dalet: [165 131 109 112 161 165 176 107 142 118 142 177 108 105 156 144 108 100
 132 103 105 110 100]
Pavev: [122  86 166 168 118 108 100 117 122 157 116  95 128 169 105 130 133 122
 177 136 120 163 180]
Mefo: [123 177  85 132 170 131 165  85 165  81 158 117 161  78 151 121 167 156
 108 164 166  90  74]
which: [165 131 109 112 161 165 176 107 142 118 142 177 108 105 156 144 108 100
 132 103 105 110 100] => dalet
which: [123 177  85 132 170 131 165  85 165  81 158 117 161  78 151 121 167 156
 108 164 166  90  74] => Mefo

mokop: [154 154  75 121]
gatu: [136 136 153 162]
val: [120 154  75 119]
nonaz: [132 122 176 148]
gaz: [154 154  96 114]
ladip: [131 155 128 134]
Kub: [104 165 170 141]
which: [132 122 176 148] => nonaz
common mokop gaz:  => [154]
common gaz mokop:  => [154]

gizu: [116 146 149 142 101 119 153 124 132 153 142]
kemim: [161 126 115 131 122 161 102 116 106 157 143]
luf: [ 99 126 112 141 160  86 153 146 152  91 120]
Gugu: [161 126 115 131 122 161 102 116 106 157 169]
daluk: [103 138 111 139 170 122 110 149 119 116 114]
sez: [152 125 149 142 101 119 153 124 132 137 118]
Pep: [ 93 134 100 137 136 161  99 139 120 169 158]
common luf Gugu:  => [126]
which: [ 99 126 112 141 160  86 153 146 152  91 120] => luf
common Gugu luf:  => [126]
common Pep sez:  => [137]

Fudob: [140 156 132 115 115 118  99 110 137 159]
Tado: [128 158 159 131 115 184 130 118 133 134]
kep: [160 128 132 114 151 159 117 123 123 132]
lif: [123 123 150 102 122 158 105 161 137 134]
Bofo: [124 119 132 137 151 144 117 118 123 159]
Gobig: [140 147 123 120 124 132 136 118 130 142]
which: [140 147 123 120 124 132 136 118 130 142] => Gobig
which: [124 119 132 137 151 144 117 118 123 159] => Bofo
which: [140 156 132 115 115 118  99 110 137 159] => Fudob
common Fudob lif:  => [137]
common kep lif:  => [123]
common Gobig lif:  => [123]
common lif Fudob:  => [137]

gekip: [117 131  95 115 125  83 145 122 148 124 117 158 112 123 145 128 141 143
 104 151 157 130 114 145 146 141 147 123 147 144 121 147 101 138 145 129
 137 138 149 113 146 146 126 114]
rog: [116 130  93 118 115  80 143 119 145 129 119 160 112 123 136 130 142 145
 104 152 119 135 172 176 150 140 129 146 148 145 122 147 102 136 145 130
 133 135 149 113 146 146 126 114]
Vupab: [117 131  95 115 125  83 145 122 148 124 117 158 114 123 139 128 141 130
 104 151 157 130 167 171 144 141 131 123 147 145 121 147 101 138 145 129
 137 138 149 115 143 141 123 111]
which: [116 130  93 118 115  80 143 119 145 129 119 160 112 123 136 130 142 145
 104 152 119 135 172 176 150 140 129 146 148 145 122 147 102 136 145 130
 133 135 149 113 146 146 126 114] => rog
which: [117 131  95 115 125  83 145 122 148 124 117 158 114 123 139 128 141 130
 104 151 157 130 167 171 144 141 131 123 147 145 121 147 101 138 145 129
 137 138 149 115 143 141 123 111] => Vupab
which: [117 131  95 115 125  83 145 122 148 124 117 158 112 123 145 128 141 143
 104 151 157 130 114 145 146 141 147 123 147 144 121 147 101 138 145 129
 137 138 149 113 146 146 126 114] => gekip

kapi: [143  94 129 118 122 139 106 117 142 113 123 123 138 156 124 124 144 105
 136 155 135 142 139 109 102 111 132 137 122 154 102 145]
detu: [143  94 129 118 122 117 106 117 168 113 123 145 138 156 137 124 144 105
 136 155 135 142 161 153 142 109 140 150 124 100 106 120]
lon: [143 168 129 118 123 140 106 117 168 113 123 145 138 143 137 124 144 105
 136 155 135 142 139 109 116 127 139 147 111 130 149 143]
which: [143  94 129 118 122 139 106 117 142 113 123 123 138 156 124 124 144 105
 136 155 135 142 139 109 102 111 132 137 122 154 102 145] => kapi
which: [143  94 129 118 122 117 106 117 168 113 123 145 138 156 137 124 144 105
 136 155 135 142 161 153 142 109 140 150 124 100 106 120] => detu
which: [143 168 129 118 123 140 106 117 168 113 123 145 138 143 137 124 144 105
 136 155 135 142 139 109 116 127 139 147 111 130 149 143] => lon

rif: [130 113 117 120 108 129 148 135 157 143 145 124 166 128 132 147 128 137
 126 101 148 111 149 124 133 115 123 108 129]
Kop: [136  99 132 126 115 124 131 133 174 143 141 132 132 136 127 125 122 131
 146 104 161 112 146 133 121 116 116 137 129]
kula: [138  98 138 129 108 117 119 130 112 142 135 134 114 136 125 115 122 126
 149 110 158 117 142 132 120 118 114 153 127]
dipeg: [117 140 116 130 158 116 127 124 104 112 134 131 149 107 126 147 153 116
 105 128 105 132 137 109 149 123 129 107 115]
rivod: [123 131 110 121 133 123 145 129 126 134 140 121 174 115 133 156 142 132
 111 112 124 121 146 111 148 119 128  96 124]
nafa: [133 105 124 122 102 128 142 135 169 141 144 128 151 133 129 136 124 135
 139 101 157 110 148 130 125 115 119 121 130]
demim: [127 122 112 119 119 127 149 132 142 140 143 121 174 121 133 154 135 136
 119 105 136 116 148 117 113 117 126  99 127]
Makip: [119 137 112 125 147 119 137 126 112 124 137 125 165 110 130 154 149 125
 105 120 112 127 143 108 151 121 129  99 120]
which: [136  99 132 126 115 124 131 133 174 143 141 132 132 136 127 125 122 131
 146 104 161 112 146 133 121 116 116 137 129] => Kop
which: [119 137 112 125 147 119 137 126 112 124 137 125 165 110 130 154 149 125
 105 120 112 127 143 108 151 121 129  99 120] => Makip
which: [127 122 112 119 119 127 149 132 142 140 143 121 174 121 133 154 135 136
 119 105 136 116 148 117 113 117 126  99 127] => demim
which: [138  98 138 129 108 117 119 130 112 142 135 134 114 136 125 115 122 126
 149 110 158 117 142 132 120 118 114 153 127] => kula

lele: [174 119 113 150 133 114]
Sas: [127 128 117 131 127 140]
Vitak: [126 150 113 131 131 142]
Duki: [127 131 133 124 135 116]
Zav: [136 134 150 135 132 146]
kuluk: [151 144 129 122 151 117]
common lele Zav:  => [150]
common Duki Zav:  => [135]
common Zav Vitak:  => [150]

